Each row below holds a small network's activations on one input, seen along a few directions.
Each table varies a few parts of the input and shows all the possible inputs, shuffled.
A made-up example of a description, with smaller parts first: one of 2 separate values, together with either a single point or one of 11 places along a line or (one of 5 places around a ring, together with one of 6 places along a line).
Shared parts are said once, and a part with two or three values counts as separate values.

Other details of the inputs shift rows strongly along two fixed directions, in all tables alike. That doesn't count.

A family of inputs:
r1: [ -6  14   6 -19  11  31   6  20   6  11  -5  43  41   0]
r2: [ 30   4 -48 -26 -11 -50 -27  20  79  25  33 -67 -67 -38]
r3: [ 43   4 -45   5  -9 -56 -21  -7  76   6  57 -66 -74  23]
r4: [ 49 -24 -38  -1  -1 -60 -19 -19  66   5  58 -64 -73  -4]
r5: [-12  28  32 -10  31  39  15  19  -8  34   4  27  45 -19]
r6: [ 0 20 12 12 15 13 22 10 -5 -4  2 56 15 35]
r7: [ 32  -4 -48 -25 -18 -34 -34   1  77  16  43 -79 -45 -13]
r8: [-33  32  12  14  39  32  13  21  10   8   6  55  26  17]
r9: [-19   4  11  -8  34   7  -1  20   8  21   5  30   1   0]
r10: [-13  28  20  30  24  12  13  13  -2  -1   3  55  19  24]
r11: [ 48 -22 -53 -16 -13 -79  -5   0  72   5  34 -53 -72   1]
r12: [ 21  21  26   3  17  32   0 -13 -13  20  19  34  44  -2]
r13: [-18 -51  15  19 -89  -6  -9 -41 -68 -51 -73 -27   9   8]
r14: [ -7 -36  23   8 -62  -8   9 -43 -65 -38 -87 -35  -1 -20]
r15: [ -48  -46    6    1  -83   -5    4  -37  -73  -34 -106  -27    0  -31]
r16: [-36 -70  23  28 -70 -29  21 -33 -72 -50 -79 -27 -29  -6]
r17: [17 19 20  9 12 30  4 25 -6 15 15 48 56 20]
r18: [-33 -48  -2  35 -79  -6  20 -37 -66 -58 -77  -7 -10  33]
r19: [ 34 -17 -55 -20 -27 -35 -30 -11  73   5  41 -89 -64 -32]
r20: [-13  42   4  16  40  14   8  20 -38  -5  40  57  25  24]
r21: [  4  35  36 -22  50  45   9  15   4  28   6  28  45 -13]
r22: [-29   6  13   3  36  14   3  14   8  10   0  43  28   5]
r23: [ 13   6 -46  -7   3 -43  -1  17  79  17  44 -73 -90 -14]
r24: [ 14  38  39   6  32  27  13  19 -12  42  15  36  43 -12]
r25: [ 21  -5 -72 -10 -15 -46 -10   5  84   7  38 -74 -74  12]
r26: [ 8 37 41 13 55 29 16 21  3  5 21 46 10 28]
r27: [11 25 39  9 24 23  8 33 -4 25 21 34 30 -7]
r28: [-33 -57   3   2 -67  18  -2 -35 -65 -54 -86 -37  -5 -20]
r29: [-10  20   8   3  48  45   5  12   6   3  16  25   4  19]
r30: [ 17  -5 -54  -7  -6 -30 -17 -13  72   1  48 -70 -81  -1]
r31: [  3  11  20 -19  22  23  -1  19  15   4   1  -3  10 -14]
r32: [19  8 36  2 52  2 10 14 10  7 22 24  4 14]
r33: [ 5 28 26 14 19 15 -1 24  3 12  8 50 46 -2]
r34: [-48 -67   0   6 -62  -7  -6 -49 -54 -45 -72 -33  -9  16]
r35: [24 19  6  2  5 14  4  4 -3 24  7 25 49 10]
r36: [ -1  21  13 -16  17  31  -9  -4   6  26  12  13  48   3]
r37: [ 14  31  25   1  17  10  -2  12 -12  35   0  36  30 -11]
r38: [ 62  10 -39 -15 -15 -53 -31 -13  70  29  47 -72 -38 -10]
r39: [ 32 -30 -58 -20   7 -47 -23  -9  72   3  31 -89 -85 -17]
r40: [ 6  7 33 10 39 15 -3  4 -4 15 30 42 36 38]
r41: [ -27  -35  -16    8  -85  -31    1  -48 -107  -56  -71  -30    6  -25]
r42: [-59 -66  13  11 -59  -7  17 -29 -64 -42 -83 -27 -22 -13]
r43: [ 16  -7 -67 -19 -21 -52  -2   0  76  -2  20 -62 -83   2]
r44: [  6  16   9 -14  21  34  -4  -9   9  21  22  11  34 -13]
r45: [ 57  -5 -50 -17 -31 -62 -14   7  69   7  26 -54 -54 -15]
r46: [ -9  37  11  -8  34  26   2  17  16  32   7  39  54 -16]
r47: [-18  28 -12 -18  16  15  -8  19 -28  -1  27  22  30 -17]
r48: [-16  22  20  -2  42  34  14  17  10  -1   5  18  -4  16]
r49: [  4  32   8 -27  31  34  12  16  11  32   7  50  56  -3]
r50: [-71 -33 -23  13 -63  -8   6 -33 -95 -68 -63 -15 -18   1]
r51: [19  7 21  9  4 23 -9 -3 -6  2 23 22 25  0]
r52: [ 30  27  28   0  39  36   1   2 -13  23  11  33  43  -4]
r53: [-48 -42  -3   9 -74  -4  -2 -22 -43 -44 -85 -20   6 -24]
r54: [ 44   9 -65 -14 -19 -73 -30   9  35  -2  59 -70 -57 -30]
r55: [ 53  16 -48  -5 -13 -67 -20  -3  77  29  33 -63 -45 -33]
r56: [ 4 29 29 23 42 40  8  1 -5  6 39 57 22 34]
r57: [10  8 22 12 41 16 12 19  0 18 27 55 44 38]
r58: [ -69  -61  -22    2  -68  -23    0  -42 -102  -68  -73  -25  -14  -10]
r59: [-15  45   1 -22  39  28   1  15 -34  16  31  45  60 -17]
r60: [ -9  33  32  21  33  20  12  25 -11  13  10  62  10  23]
r61: [-21  30  16   2  42  45  -1  14  11  17  30  39  29  40]
r62: [-13  -5   0  -5  28  21   5  15   9  15  11  28  29  25]
r63: [  6  19  25  23  41  37  11   6 -16  -4  12  42  10  28]
r64: [ 31 -13 -37 -28  22 -52 -15   6  85  11  38 -80 -82 -16]
r65: [-49 -68   5  10 -53   9   1 -51 -62 -49 -65 -19  -9   2]
r66: [-37 -63  21  24 -65 -29   9 -32 -76 -49 -86  -3 -21   0]
r67: [ 14   8  37  10  63  31   6  11 -12  10  24  52  31  21]
r68: [-6 29 35 24 34 21 23 24 -6 13 21 43  5 18]
r69: [ 12   3 -56 -11 -10 -55 -15  10  76  12  28 -67 -98 -12]
r70: [-6 17  8 -8 18 43  2 26  6 18 11 37 55 10]
r71: [ -53  -72   -7   -3  -72  -12   15  -40  -63  -54 -100   -9  -10    6]
r72: [-10  26  30  -8  34  40   7  37   8  29  20  30  33 -15]
r73: [-26 -45  17  19 -84 -17  -2 -22 -72 -42 -88 -13 -10 -17]
r74: [ -9  22  11   5  50   3   3  19 -41   1  41  56  37  15]
r75: [  1   6  16  16  30 -11   5  10  11   8  12  39  16  10]
r76: [ 31  27   3 -12  12   4   7   7  12  29  10  34  35   0]
r77: [-17 -49  30  15 -72  -3   7 -33 -73 -57 -91 -29  -6 -13]
r78: [ 69  -2 -41 -10  -3 -45 -27   4  69  10  46 -76 -64 -24]
r79: [  1  12  -3 -14   6  24   5   5   6  20   0  15  47  -1]
r80: [ 13  25  13 -18  43  42  -1   7   6  26  14  16  36 -14]
Description of these inputs: one of 2 separate values, together with one of 4 places along a line, together with either a single point or one of 9 places around a ring.
The inputs of r76 and r45 match in every part but the place on the line of 4. If r37 is changed in the same way as r76 into r45, which row does it become?
> r73
The inputs of r80 and r28 match in every part but the place on the line of 4. If r14 is changed in the same way as r80 into r28, which row does it become?
> r77
The inputs of r65 and r30 match in every part but the place on the line of 4. If r58 is changed in the same way as r65 into r30, which row does it become?
> r50
Change only the place on the line of 4 in r35. List by row number the other rows that result.
> r17, r18, r57
Change only the choice among 2 separate values in r56. List by row number the other rows that result.
> r30
List by row number the other rows that have the place on the line of 4 and the choice among 2 separate values in common with r28.
> r1, r2, r7, r19, r31, r47, r53, r70, r72
Change only the choice among 2 separate values in r44. List by row number the other rows that result.
> r12
List by row number the other rows that have the place on the line of 4 and the choice among 2 separate values in common with r74.
> r4, r11, r16, r32, r40, r57, r66, r67, r75

A family of inputs:
r81: [ -2  12  35 -10  23  23  16  30   9  25 -10  25  20 -14]
r82: [30 31 28  3 32  1  6 37  3 31 26 35 29 -8]
r83: [ -9 -13  52  32 -53  29  17 -26 -83 -32 -84  37  52   3]
r84: [ 35  33   1 -27  68  27 -13  16  73  50  71   1  22  16]
r85: [-22  19  -2   6   7  20  -4   8 -31  -7  17  49  49  23]
r86: [-22 -13 -46   7 -63 -41  -1 -25 -38 -35 -22 -45 -42 -16]
r87: [ -2 -28 -18   4 -52 -72  -2 -19 -23 -17 -38 -43 -43 -35]
r88: [ 26  11  32   7  11  32  -6  -5 -15  18  13  30  55  -2]
r89: [-64 -53  -2  -4 -61  -2   4 -28 -77 -63 -90 -36 -25 -32]
r90: [ 20  -1  -9  11  50 -25   2  20  89  10  55 -22 -83  40]
r91: [ 21 -23 -46  -2 -32 -39 -10 -23   1 -17  10 -26 -18  10]
r92: [-29  43   0 -10  43  44   7  23  10  26  32  36  18   6]
r93: [  0 -44   2  -7 -49   9 -10 -35   0 -10 -45 -50  -8 -24]
r94: [-27  16  32  -5  37  16  11  21  -3  24 -12  39  25 -13]
r95: [ -2  -2  34  46  32   2  21   6 -18 -17  11  50 -18  51]
r96: [  1  -8 -66 -20 -14 -32 -23   3  80   3  38 -66 -54  -4]
r97: [ 51  -2 -34 -15 -21 -37 -13  -2  90  16   6 -81 -63 -26]
r98: [  6  -6 -33 -23  24   5  -6   2  44  11  29  -5   0  15]
r99: [-20  19  18   3   9  11   1  11 -69 -16  -8  37  25 -18]
r100: [  8   8  24   6  11  28   1 -14 -43  -2   2  34  60  25]
What is each input in this table made of?
> one of 2 separate values, together with either a single point or one of 9 places around a ring
The inputs of r95 and r90 match in every part but the choice among 2 separate values. If r83 is changed in the same way as r95 into r90, which row does it become?
> r97
Change only the choice among 2 separate values in r81. List by row number the other rows that result.
> r82

A family of inputs:
r101: [ 18  55 -35 -19  62 -16  -4  44 107  57  80  -3 -31   9]
r102: [ 43  32 -32   7  46 -29 -16  28  83  32  99 -12 -38  34]
r103: [ 32 -53  -4  10 -65 -38 -12 -34   0 -21 -32 -60 -27   2]
r104: [ 35   5 -31 -10 -24 -31 -14 -19  23  15  23 -53 -21 -21]
r105: [-39 -14  40   8 -37  49  12  -4 -73 -26 -75  30  47 -21]
r106: [ -76  -54  -14    3  -73   -6   19  -30  -69  -57 -102   -1   -4    8]
r107: [ 46  25 -28 -26  16 -22 -19  14  55  22  43 -58 -36 -37]
r108: [ 44  58 -24 -25  46 -12 -22  46  90  67  89 -17  -4 -37]
r109: [ -3  -1  28 -10   1  26  10   4   7  20 -38  20  39  -8]
r110: [-19  34  30  -3  13  44  13  15 -18  28 -20  58  75   0]
r111: [ -6 -33 -54   1 -31 -50 -13 -24  14 -32   2 -46 -55   4]
r112: [-70 -11  24  15 -18  31  13   1 -60 -23 -47  32  18  -1]
r113: [-34 -10  27  26   4  38  12 -13 -43 -34 -32  44  14  30]
r114: [-62 -22  24  13 -23  35  17  -1 -54 -37 -60  23   0   0]
r115: [-10   7  17  -4 -16  32  14   3 -14   1 -46  23  36  -5]
r116: [-11  -2  15  -6 -13  31   7 -18 -69  -9 -25  38  64  -2]
r117: [ 58  33  -9 -35  58 -14 -20  28  82  55  70 -40 -17 -35]
r118: [  9   4 -36 -15  14 -28  -9   8  45  -5  30 -60 -73 -14]
r119: [  6 -67  -7  -2 -82 -29  -2 -57 -33 -34 -71 -75 -33 -25]
r120: [  2  11  63  62   6 -30  39   9 -79 -29 -22  80   8  30]
r121: [ 52 -25  15  46 -70 -89   7 -20 -58 -28 -44 -17 -41 -16]
r122: [ 19 -12  24   3   0  11  -7 -16   1   7 -13   4  23  -4]
r123: [ 73  46 -26 -17  50 -20 -21  32  74  51 108  10  19  14]
r124: [ 28  34  46  14  36  53   5  18 -14  17  27  70  69  34]
r125: [ -3 -59 -56  11 -69 -66 -10 -31  -5 -53 -16 -66 -67  21]
r126: [-12 -52 -11   4 -33 -23   6 -35  -5 -28 -34 -53 -56   4]
r127: [ 44  45 -27 -12  76  -3  -2  29  90  39  97  -9 -43  15]
r128: [ 11  -1 -32 -29 -19 -28 -16  -5  -5  -3   4 -45  -6 -39]
r129: [ 36 -17 -16   8  16 -34  -9   5  67   7  46 -37 -55  30]
r130: [-23  44  38  19  70  55   7  19 -14  19  37  91  58  37]
r131: [ 10  34  46  10  36  59   5   5 -22  12   7  72  71  13]
r132: [  4  -1 -18 -15  25 -17   5  18  78  26  14 -23 -44   5]
r133: [-13  14  56  -6  33  58   8  25 -18  28 -14  55  68 -19]
r134: [-33 -18 -28 -13 -11 -19  -4  -7 -27 -28 -14 -26 -27 -11]
r135: [-28 -19  30  23 -52  24   0 -40 -83 -30 -65  25  54   0]
r136: [ 10   6 -18 -16 -22 -22 -16 -10  -1   5   2 -52 -12 -38]
r137: [ -8 -48 -15  27 -55 -23   3 -27 -20 -55 -34 -37 -52  33]
r138: [ 24 -11 -34  -9 -29 -33 -19 -21   9  -6   8 -28  -3 -15]
r139: [-52 -13  25  22 -12  35  19 -24 -77 -28 -41  36  28  23]
r140: [ 49  53 -45 -40  47 -21 -13  42 100  65  76  -4   7 -18]
r141: [-31  15  14   2  43  42  15   7 -43  -1  12  69  47  27]
r142: [ 25 -47 -42  -5 -87 -47  -8 -51  -5 -36 -42 -99 -65 -27]
r143: [ 19 -25 -24   3   6 -37 -12 -13  60  -1  21 -49 -65   7]
r144: [-40  40  45   3  62  75  30  36  -9  16  -7  99  55  36]
r145: [-32  48  32  -2  73  50   6  31 -19  22  34  62  42  11]
r146: [-55 -66 -46  -4 -87 -48  -3 -27 -36 -58 -67 -64 -63 -25]
r147: [-24   8  13 -12  -4  28   0  15 -39   4 -18  37  58 -26]
r148: [ 17   8  18  16 -15   9  -5  -6 -21   5   9  20  42  19]
r149: [-31  38  67  -4 101  78  17  37 -20  29  22  89  63  18]
r150: [  1 -18 -23 -13   8 -30  -8  15  67  12  20 -53 -69 -20]
What is each input in this table made of?
> one of 2 separate values, together with either a single point or (one of 4 places along a line, together with one of 6 places along a line)
The inputs of r126 and r119 match in every part but the choice among 2 separate values. If r101 is changed in the same way as r126 into r119, which row does it become?
> r110
The inputs of r141 and r116 match in every part but the choice among 2 separate values. If r127 is changed in the same way as r141 into r116, which row does it become?
> r142
Change only the place on the line of 4 in r147. List by row number the other rows that result.
> r105, r108, r133
Change only the place on the line of 4 in r125. List by row number the other rows that result.
> r102, r129, r137
